Each row below is a small network's average activation on inputs in which a field has the value named, seen along a few directions.
Values that are neighbours, or in one group, have similar rows; names and order tell nothing.
In the rows, 500 means zero.
Strong random noise was added to every row along 8 fixed directions; ignore it. To show where, here is one row again and again, with new noise each time:
[560 477 339 491 667 474 205 291 556 568 598 569 684 746 547 634 384 587
 608 437 593]
[505 443 400  51 546 451 419 368 623 336 361 674 543 675 443 544 574 663
 533 370 432]
[540 471 378 159 577 519 512 482 598 416 493 571 579 718 532 506 515 601
 535 550 488]
[479 593 402 960 576 638 406 651 483 707 495 410 520 296 415 617 446 346
 533 729 423]
[435 299 400 352 517 456 498 407 546 414 632 755 597 505 319 593 493 633
 562 358 460]
[172 418 526 520 436 617 799 565 414 274 421 805 529 402 481 568 739 752
 622 545 598]
[759 394 567 633 554 388 364 467 371 626 664 552 545 556 449 570 305 477
 544 593 482]
[710 681 497 767 400 447 487 593 456 529 611 515 513 301 210 542 627 325
 369 509 250]
[483 391 413 597 506 474 430 490 537 609 752 427 598 526 438 546 370 381
 504 439 493]
[202 157 587 492 457 552 625 637 461 542 385 504 372 299 489 538 359 490
 606 559 509]


Field Tago:
u2: [582 504 370 609 637 436 356 347 516 639 797 567 640 611 338 555 395 432
 443 443 498]
u8: [657 783 466 276 528 418 211 251 681 350  93 500 437 594 650 487 681 625
 459 248 531]
u3: [278 620 418 674 549 563 303 337 558 605 646 285 567 607 593 489 443 446
 457 290 683]
u7: [412 508 341 383 642 584 354 442 630 567 343 467 554 577 546 543 469 507
 578 531 470]
u4: [769 410 754 367 403 328 579 577 341 471 332 497 360 606 636 384 521 495
 486 606 503]
u6: [825 411 572 203 580 447 372 539 494 609 360 373 382 550 545 371 243 465
 438 656 371]
u9: [675 719 509 563 583 498 334 466 499 613 475 249 497 620 772 440 322 448
 508 580 647]
u1: [675 686 288 382 640 622 229 517 766 589 110 382 399 483 494 477 487 447
 461 556 293]
u5: [402 555 687 869 414 395 454 306 401 564 707 423 437 256 435 521 462 410
 427 202 602]
The values of Tago form a 3 by 3 grid.
Q: Name the neighbours of u2, in listed order.
A: u3, u7
Q: Name the neighbours of u9, in listed order.
A: u8, u6, u5
Each value of Tago is a pair of two hidden parts, and every pair occurs once (3 first parts, 3 second parts).
Q: Changing only the second part turns u5 into u3. u9 has the same second part as u5; what does that change turn u9 into?
A: u6

Field Lipi:
j2: [665 589 349 623 616 594 390 572 406 619 632 532 691 739 492 497 451 587
 625 807 595]
j5: [475 631 258 451 521 565 458 474 687 481 376 544 469 288 401 510 566 519
 489 376 349]
j4: [332 532 706 638 524 569 758 464 247 557 973 255 527 842 931 415 435 567
 620 598 987]
j8: [337 551 652 907 374 465 631 488 280 457 540 752 453  44 211 582 568 528
 410 455 417]
j10: [343 302 572 233 253 501 755 602 687 460 637 166 333 471 581 262 430 304
 268 256 512]
j1: [460 574 524 437 593 481 616 507 432 262 316 826 567 568 551 618 757 744
 660 639 597]
j7: [287 467 699 552 348 667 796 777 488 285 144 587 299  35 462 448 674 590
 551 612 389]
j6: [576 279 461 458 480 277 261 263 517 526 699 638 673 589 359 620 305 458
 501 259 400]
j9: [196 182 297 315 568 549 596 555 686 454 441 699 500 389 341 603 546 572
 571 397 498]
j3: [ 97 430 330 705 552 820 690 678 577 645 510 344 566 519 645 471 551 410
 539 665 594]
The values of Lipi form 3 separate groups.
Q: Which other values are in the same group as j4? Give them in the order they are listed.
A: j8
Q: Which other values are in the same group as j7? Give them in the order they are listed.
A: j5, j10

Field Mer:
v7: [522 462 553 608 573 533 414 461 475 569 439 439 455 537 677 493 391 553
 578 536 651]
v8: [267 308 589 446 473 493 583 484 431 500 549 469 513 606 601 488 444 506
 564 475 629]
v5: [391 438 618 850 338 431 493 503 348 539 667 493 540 335 356 533 559 377
 470 315 496]
v3: [391 119 575 320 611 527 458 556 472 569 181 588 353 491 582 557 315 621
 712 649 535]
v2: [444 335 537 426 511 487 550 422 480 466 506 633 452 472 522 497 408 653
 568 452 577]
v6: [533 572 318 577 641 609 592 476 502 486 753 711 645 533 441 531 520 684
 525 610 607]
v1: [508 250 474 391 571 471 551 587 518 556 533 629 423 314 311 560 288 510
 524 631 383]
v9: [542 250 566 441 449 396 560 500 461 496 671 592 515 421 435 493 374 508
 539 391 478]
v4: [423 483 431 692 508 567 523 514 498 477 470 713 530 282 338 626 520 594
 544 572 415]
The values of Mer form a 3 by 3 grid.
Q: Name the neighbours of v1, in listed order.
A: v8, v6, v4
Q: Name the neighbours of v3, in listed order.
A: v5, v9
Each value of Mer is a pair of two hidden parts, and every pair occurs once (3 first parts, 3 second parts).
Q: Changing only the second part turns v9 into v7. v4 has the same second part as v9; what does that change turn v4 into?
A: v2
